Each row below holds a small network's activations on one input, seen along a few directions.
In each table, some parts of the input vary, and every possible input appears once, in random order.
Descriptions start from the smaller parts, as in this example, which fits no table here: one of 2 separate values, together with either a single point or one of 11 places along a line or (one of 5 places around a ring, together with one of 6 places along a line).
Shared parts are said once, and a part with two or three values counts as separate values.

Other details of the inputs shift rows strongly along three fixed directions, in all tables alike. That doesn't count.

Rows:
x1: [-1.99 -0.34  4.60 -0.62 -0.02  0.87  2.38 -0.30  1.71 -2.38  4.61]
x2: [-0.66 -1.76 -1.75  3.85  2.39 -0.87 -0.91 -1.50 -0.05 -1.22 -1.39]
x3: [-3.91 -0.31 -0.33 -0.11  0.20 -1.76  1.07 -0.68  0.37  0.47  2.56]
x4: [ 7.85 -2.34  1.33 -2.08 -1.83  2.71  2.26  3.15 -1.09  3.89 -2.09]
x5: [ 1.88  4.06  0.17 -5.10 -0.02 -0.29 -3.18 -1.26 -1.63  1.19 -1.99]
x6: [-1.58 -0.85  2.01 -1.13 -1.83 -0.83  1.84 -1.51 -0.43 -2.09  3.40]
x7: [-0.93 -1.23 -2.34  3.46  2.51 -2.69 -0.87 -0.73  0.61 -1.46 -1.77]
x8: [-2.81  6.11 -2.85 -4.25  0.59  1.58 -5.12 -0.35  0.24  0.28 -1.91]
x9: [-3.31 -0.71 -0.65  0.50 -0.33 -2.00  0.80 -0.08  0.38 -0.25  2.95]
x10: [ 9.05  1.60  2.37 -2.41 -2.11  2.60  3.02  1.70 -1.45  1.56 -2.31]
x11: [ 2.13  4.12 -0.22 -4.92 -0.42 -0.57 -3.49 -0.90 -1.52  0.55 -1.62]
x12: [ 4.63 -2.66 -0.06  2.16  1.96 -0.67  1.22  1.09 -0.22  1.01 -4.15]
x13: [ 1.73  0.69  4.33 -4.00 -4.83  1.82  6.68  1.13 -0.26  0.64  7.37]
x14: [-2.10 -0.93  3.21 -1.81 -0.31  1.64  3.28 -0.14  0.25 -3.07  3.82]
x15: [-5.26  6.18 -4.44 -2.07  0.38 -1.39 -7.06 -3.01 -0.32  1.20 -2.96]
x16: [-3.22 -0.60 -0.23  2.31  2.63 -0.04  0.44 -1.19  2.61 -2.89  0.13]
x17: [ 2.13 -2.78 -2.12  4.40  2.16 -0.51 -0.55 -0.23  0.04 -0.81 -2.92]
x18: [-3.02 -0.69 -1.24  2.86  0.74 -1.89 -0.83 -2.20  0.15 -2.26 -0.21]
x19: [ 1.38  5.26  2.16 -3.60  0.11  2.13 -4.49  0.40 -0.64 -0.06 -1.88]
x20: [ 6.70 -3.70  0.13  1.07 -0.71  1.96  2.24  3.12 -0.58  3.24 -2.70]
x21: [ 1.13 -1.62 -0.53  4.67  1.76  0.86  0.24  2.69  2.80  0.76 -1.88]
x22: [ 3.22 -3.16 -1.30  3.34  0.05  0.12  1.17  2.00  0.42  2.32 -4.31]
x23: [-2.77 -0.80  1.53 -0.90 -2.54 -0.48  2.01 -0.36 -0.25  0.03  3.82]
x24: [ 1.84  3.65 -0.05 -4.87  0.01  1.15 -3.43 -2.07 -1.64  1.05 -1.87]
x25: [-2.24 -1.41 -0.04  0.96  0.45 -0.86  0.67 -2.00 -0.07 -2.32  2.92]
x26: [-2.47 -0.80  0.98 -1.16 -2.72 -0.73  1.88 -0.15  0.23 -0.35  3.82]
x27: [-3.07 -0.81 -0.89  2.96  0.99 -1.79 -0.62 -2.25  0.08 -1.98 -0.45]
x28: [ 0.17 -1.42  2.21 -3.26 -3.12  0.87  2.98  0.60 -0.44  0.33  5.58]
x29: [-2.35  6.64 -0.80 -3.37  1.38  1.55 -5.95 -1.09 -1.26 -1.22 -2.48]
x30: [-3.19 -0.96  0.95  1.00 -0.12 -1.19  0.96 -2.45 -0.30 -1.80  1.72]
x31: [ 3.80 -2.38 -0.83  2.81  1.14  1.89  1.75  3.42  2.52  1.11 -3.02]
x32: [-3.09 -1.24 -1.07  2.60  2.11 -1.03 -0.44 -2.70 -0.12 -1.70  0.72]
x33: [-3.61 -0.51 -2.51  1.87  0.83 -2.56 -0.48 -0.12  0.99 -0.31  1.03]
x34: [ 5.74  2.35  1.75 -5.27 -1.14  0.58 -1.27  0.75 -1.93  1.74 -2.09]
x35: [ 1.23 -2.38 -1.01  3.84  1.63 -0.87  0.09 -0.59  0.15 -0.28 -4.04]
x36: [-3.92 -0.64 -2.10  2.18  1.36 -2.26 -0.23 -0.53  0.61  0.40  0.55]
x37: [-2.70 -0.27  3.99  0.23 -1.56  1.54  2.15  1.79  0.66 -0.70  5.68]
x38: [ 1.15 -3.00 -2.76  4.55  1.45 -0.23 -0.05  1.19  0.49  1.30 -2.52]
x39: [-1.97 -1.21 -2.99  3.82  0.34 -1.59 -1.04  0.01  0.80  0.10 -1.78]
x40: [ 3.29 -2.10 -0.09  3.63  0.77  2.53  1.26  4.48  0.02  0.92 -2.78]
x41: [ 1.46  3.73 -1.63 -4.66 -1.51  1.01 -3.81 -0.13 -1.17  2.16 -0.91]
x42: [-0.36 -0.82  3.10 -3.50 -2.83 -0.33  3.43  1.02 -0.74  0.90  5.35]
Description of these inputs: one of 2 separate values, together with either a single point or one of 5 places around a ring or (one of 3 separate values, together with one of 5 places along a line).
- Changing only the choice among 2 separate values turns x20 into x32. The same change can be made to x9. Which row results? => x11
- Changing only the choice among 2 separate values turns x21 into x1. The same change can be made to x28. Which row results? => x25
- Which other rows does x16 become when the choice among 2 separate values takes its other values? List them by row number. => x31
- Which other rows does x35 become when the place on the line of 5 takes its other values? List them by row number. => x6, x18, x27, x30

Rows:
x43: [ 0.63  1.57  0.48 -4.22 -1.03 -0.48 -1.59 -1.11 -1.57  1.06  0.40]
x44: [ 1.72  3.36  1.54 -6.27 -2.50 -0.31 -0.50 -0.85 -1.11  1.12  1.25]
x45: [ 1.68 -1.26 -4.23  3.54  2.49 -1.27 -2.72 -0.09 -0.25  1.00 -5.93]
x46: [-3.42 -1.72 -1.34  4.50  0.57 -0.50  0.73  0.54  1.16 -0.46  0.75]
x47: [ 5.51  1.57 -1.57 -1.28 -0.37  0.76 -3.26  0.78 -1.85  2.54 -5.91]
x48: [-0.93 -0.19 -1.29  1.07 -0.56 -0.82  0.94 -1.26  0.01 -0.33  0.64]
x49: [ 0.87 -1.05  2.22 -2.07 -2.34  0.52  4.55  1.03  0.31  0.28  4.36]
x50: [-6.85  3.92 -4.08  1.10  2.09 -3.04 -3.87 -2.56  1.52 -0.97 -0.17]
x51: [-4.56  3.36 -2.29  0.65 -0.17 -1.13 -1.46 -1.66  0.64 -0.68  1.20]
x52: [ 0.12 -4.09  1.49  2.00 -0.27  0.14  3.84  2.19  0.96  0.41  2.45]
x53: [ 1.94  3.15  1.02 -6.26 -2.65  0.40 -0.06 -1.03 -1.26  1.25  1.59]
x54: [ 1.07 -2.11  1.06  1.21 -1.54  0.53  4.32  1.30  0.59  0.34  2.51]
x55: [-1.31 -4.82  1.61  2.68 -0.75  0.18  5.14  1.71  1.16 -0.50  4.16]
x56: [ 0.29 -2.32  1.54  0.77 -1.38  0.76  1.45  1.13 -0.70  0.52  1.67]
x57: [-4.78  2.66 -1.47 -1.96 -0.45 -0.14 -3.57 -1.99 -0.74 -0.18  1.43]
x58: [ 7.73  3.75  0.40 -2.03  1.45  2.33 -3.05  0.47 -0.55 -0.28 -7.15]
x59: [-2.27 -3.98  4.03  3.90  2.06  1.06  2.93 -0.05  0.68 -4.46  3.24]
x60: [ 7.02  1.64 -1.08 -1.27 -1.39  0.92 -1.18  1.35 -1.10  2.61 -4.98]
x61: [ 1.42  1.31  2.64 -5.74 -2.46  0.82 -0.95  0.77 -1.38  1.61  1.67]
x62: [-6.58  1.69 -3.29  1.63  2.02 -3.42 -2.05 -3.81  0.96 -1.46  1.15]
x63: [-0.06 -1.35 -3.65  4.09  3.01 -2.25 -2.95 -0.47  0.21  0.47 -5.37]
x64: [ 0.38 -2.82  6.06  0.83  0.28  2.83  4.87  1.58  1.06 -3.03  4.21]
x65: [ 4.98 -5.91  0.72  7.91  4.20  0.85  1.96  1.41  0.81 -2.33 -5.76]
x66: [-0.61 -2.30  0.67  0.50 -1.10 -0.06  1.89 -0.60 -0.84 -0.23  1.78]
x67: [-0.80  0.91  2.00  1.84  2.19  1.14  1.42 -0.37  1.49 -3.37  0.72]
x68: [-3.37  2.40 -1.76 -0.74  0.76 -0.92 -3.15 -0.22  0.81  0.62 -0.51]
x69: [ 2.71  1.28  2.05 -4.69 -2.40  0.77  2.10  1.19 -0.34  1.66  2.33]
x70: [ 4.27 -3.99 -2.46  4.27  1.68  0.27 -0.47  2.73  0.12  1.79 -5.27]
x71: [ 1.16  1.98  2.02 -6.41 -2.28  0.96 -1.58  0.33 -1.63  1.84  1.80]
x72: [-7.96  3.38 -3.04  0.42  0.83 -0.91 -3.70 -2.46  0.81 -0.84  1.75]
- Changing only one part turns x68 into x50. The same change can be made to x52. Which row results? => x69
- Describe the family of inputs behind these rows. => one of 5 places around a ring, together with either a single point or one of 5 places along a line
- Which other rows does x45 become when the place on the line of 5 takes its other values? List them by row number. => x43, x47, x63, x66
- Which other rows does x48 become when the place on the line of 5 takes its other values? List them by row number. => x44, x53, x60, x62
- Which other rows agree with x70 in the place on the ring of 5? List them by row number. => x56, x57, x59, x61, x71
